A small network was shown many inputs. Here are its activations along a few directions, one row for each input.
In each table, some parts of the input vary, and every possible input appears once, in random order.
Descriptions start from the smaller parts, as in this example, which fits no table here: values(2) and (point or line(9) or (line(6) and ring(8))).
Shared parts are said once, and a part with two or three values counts as separate values.

Rows:
x1: -26; -10; 17; 13; 0; 8; 13; -15; 0; 41; -18; 0; -5; 8
x2: 24; 11; -8; -10; 22; -37; -11; 14; -13; -30; 21; -13; 17; -6
x3: 0; -12; -11; 44; 17; 18; -7; 16; 1; 4; 14; 0; -14; 5
x4: -15; 1; 20; -7; -20; 36; -13; -8; -15; 29; -5; 13; -8; -3
x5: 19; -22; 6; 5; -13; -34; -4; 7; 33; 1; 18; -6; 43; 30
x6: 11; -29; -32; -53; -17; -35; 25; 31; -20; -1; 13; -5; -11; -7
x7: -24; -12; 20; 31; -9; 29; 8; 13; 1; 1; -13; -8; -3; 3
x8: 5; 13; 7; -2; -10; 43; -17; -6; -12; 10; -6; 21; -17; -12
x9: 37; 1; -16; 6; 0; -33; -10; 7; 4; -20; 20; -8; 38; 15
x10: -11; 5; 0; 35; -5; 35; -3; 13; 3; -13; -9; -2; -14; 4
x11: 4; 18; 1; 17; 2; 45; -6; 2; -2; -11; 1; 7; -24; -9
x12: -17; 9; 11; -35; 23; -43; 4; -25; -1; -29; -3; 9; -15; -15
x13: -10; 11; -13; 40; 17; 19; 13; -1; 13; 4; -11; 1; -13; 4
x14: 7; -6; 16; -5; -35; -12; -3; 2; 37; -17; -8; -12; 44; 28
x15: 9; -1; 2; 1; -17; -33; 11; -14; 46; 2; -9; -12; 39; 26
x16: 25; 24; -20; 2; -5; -33; 5; -15; 17; -19; -6; -13; 35; 12
x17: 16; -4; -6; 7; 12; 25; -23; -3; -13; 27; 16; 24; -18; -13
x18: 15; 1; -11; 25; 24; 28; -11; 5; -4; 6; 22; 10; -24; -9
x19: -23; -8; 8; 35; 12; 12; 23; -1; 10; 18; -16; -6; -3; 3
x20: -15; 5; 7; -4; -1; 19; 2; -23; -6; 47; -7; 16; -7; -6
x21: -19; 4; 22; -42; 7; -21; -13; -11; -11; -47; -4; 6; -11; -13
x22: 11; 28; 0; -22; 0; -15; -10; 6; -9; -48; -4; -23; 18; -7
x23: 5; 18; -7; 2; 10; 26; -2; -20; -2; 29; -8; 26; -17; -15
x24: 5; 23; -12; 20; 23; 29; 9; -11; 8; 7; -2; 11; -23; -10
x25: 1; -14; -23; -61; -38; -14; 27; 24; -16; -19; -10; -13; -10; -11
x26: 12; 34; -13; -14; 16; -37; 6; -8; 1; -29; -4; -19; 14; -10
x27: -13; -28; 9; 39; 13; 11; 3; 17; -1; 17; 8; -5; -4; 4
x28: -6; -13; 13; -32; 29; -42; -15; -5; -14; -29; 19; 14; -12; -10
x29: -27; -14; 30; 10; -19; 25; -1; 0; -9; 23; -16; -2; -6; 10
x30: 24; 19; -7; -5; -22; -11; -9; 0; 7; -39; -6; -16; 39; 14
x31: -18; -30; 19; 18; 2; 7; -7; 5; -11; 40; 5; 1; -5; 10
x32: -5; -15; 8; 0; 2; 18; -20; -4; -16; 46; 17; 16; -8; -4
x33: 1; -9; -36; -55; -24; -35; 40; 10; -6; 0; -10; -11; -15; -14
What do these inputs look like to the network?
Answer: values(3) and (point or line(4) or ring(6))
Changing only the values(3) part turns x25 into x33. The same change can be made to x10. Which row results?
Answer: x13
Change only the values(3) part in x31. List by row number the other rows that result.
Answer: x1, x29
Change only the ring(6) part in x27. List by row number the other rows that result.
Answer: x3, x17, x18, x31, x32

Rows:
x34: 6; -19; -17; -17; 21; -30; 0; 23; -16; -2; 29; 0; -14; -13
x35: 24; 7; -10; 15; 17; -30; -10; -4; 16; -22; 11; -5; 25; 7
x36: -13; -13; -9; -42; -18; -22; 23; 6; -8; 1; -8; -6; -15; -4
x37: -32; -17; 26; 4; 14; 23; -3; -16; -17; 40; -2; 20; -25; -13
x38: 3; 22; -1; -34; 3; -14; -7; -11; -22; -28; 1; 3; -11; -17
x39: -14; -21; 13; -5; 0; 23; -6; -5; -18; 51; 4; 27; -20; -8
x40: 3; 15; 1; -10; -24; -12; 6; -7; 20; -24; -14; -16; 34; 12
x41: -5; 17; 9; 56; 12; 50; 2; 0; 14; -4; -10; -3; -10; 2
x42: 14; -12; -16; -24; 18; -21; -9; 11; -18; -16; 27; 6; -15; -7
x43: -3; -17; 22; 28; -10; 20; -10; -5; 14; 47; 6; 13; 13; 21
x44: 2; -2; 0; -8; -29; -20; 13; 1; 21; -19; -18; -11; 33; 17
x45: 18; -17; -10; 22; 14; -34; -1; 21; 10; -7; 24; -14; 29; 9
x46: 7; 26; 5; -9; -9; -15; -4; -8; 21; -26; -14; -15; 31; 10
x47: -37; -2; 19; 18; 16; 33; -8; -7; -19; 15; -12; 15; -36; -13
x48: 15; -6; -4; 37; -14; 35; -8; 2; 10; 42; 6; 1; 9; 14
x49: -2; 8; -18; 16; 7; 48; 2; 7; -17; 18; -1; 15; -36; -17
x50: -4; -9; -4; -2; -24; -25; 21; 5; 19; -5; -11; -19; 30; 25
x51: 12; 19; -4; -31; 18; -19; -5; -8; -13; -25; 9; 9; -13; -16
x52: 8; 12; -10; 49; -3; 46; -4; 6; 15; 13; 2; 1; -4; 6
x53: 11; 5; -16; -23; 22; -25; -8; -5; -12; -18; 18; 9; -16; -16
x54: 24; 21; 0; 7; 13; -24; -9; -7; 15; -28; 3; -5; 27; 9
x55: -14; 14; 2; 24; 20; 51; 7; 3; -20; 2; -11; 11; -39; -20
x56: 28; -10; -9; 15; 13; -25; -11; 11; 10; -20; 21; -8; 28; 15
x57: 2; -22; -4; 3; -24; -26; 21; 17; 14; 1; -5; -26; 29; 24
x58: -7; -27; -9; -38; -17; -22; 23; 19; -13; 7; -2; -12; -16; -5
x59: -28; 1; 27; 50; 9; 31; -13; -10; 15; 10; -13; 1; -6; 13
x60: -2; 22; 2; -48; -3; -9; -1; -8; -8; -22; -10; -1; -8; -19
x61: 14; 25; 2; 4; -3; -20; -11; -10; 8; -32; -4; -11; 29; 10
x62: -22; -14; 35; 36; 6; 20; -8; -18; 16; 37; -2; 6; 6; 16
x63: -6; -7; -3; -47; -23; -16; 14; 2; -7; -14; -15; 3; -9; -14
x64: 2; -9; -15; 4; -3; 37; -3; 3; -22; 46; 2; 16; -25; -12
x65: -5; 11; -2; -50; -17; -8; 8; -7; -9; -20; -10; -2; -6; -18
Changing only one part turns x59 into x47. The same change can be made to x45. Which row results?
Answer: x34
What do these inputs look like to the network?
Answer: values(2) and (ring(6) or line(10))
Change only the values(2) part in x46. List by row number the other rows that result.
Answer: x60
Change only the values(2) part in x58. List by row number the other rows that result.
Answer: x57
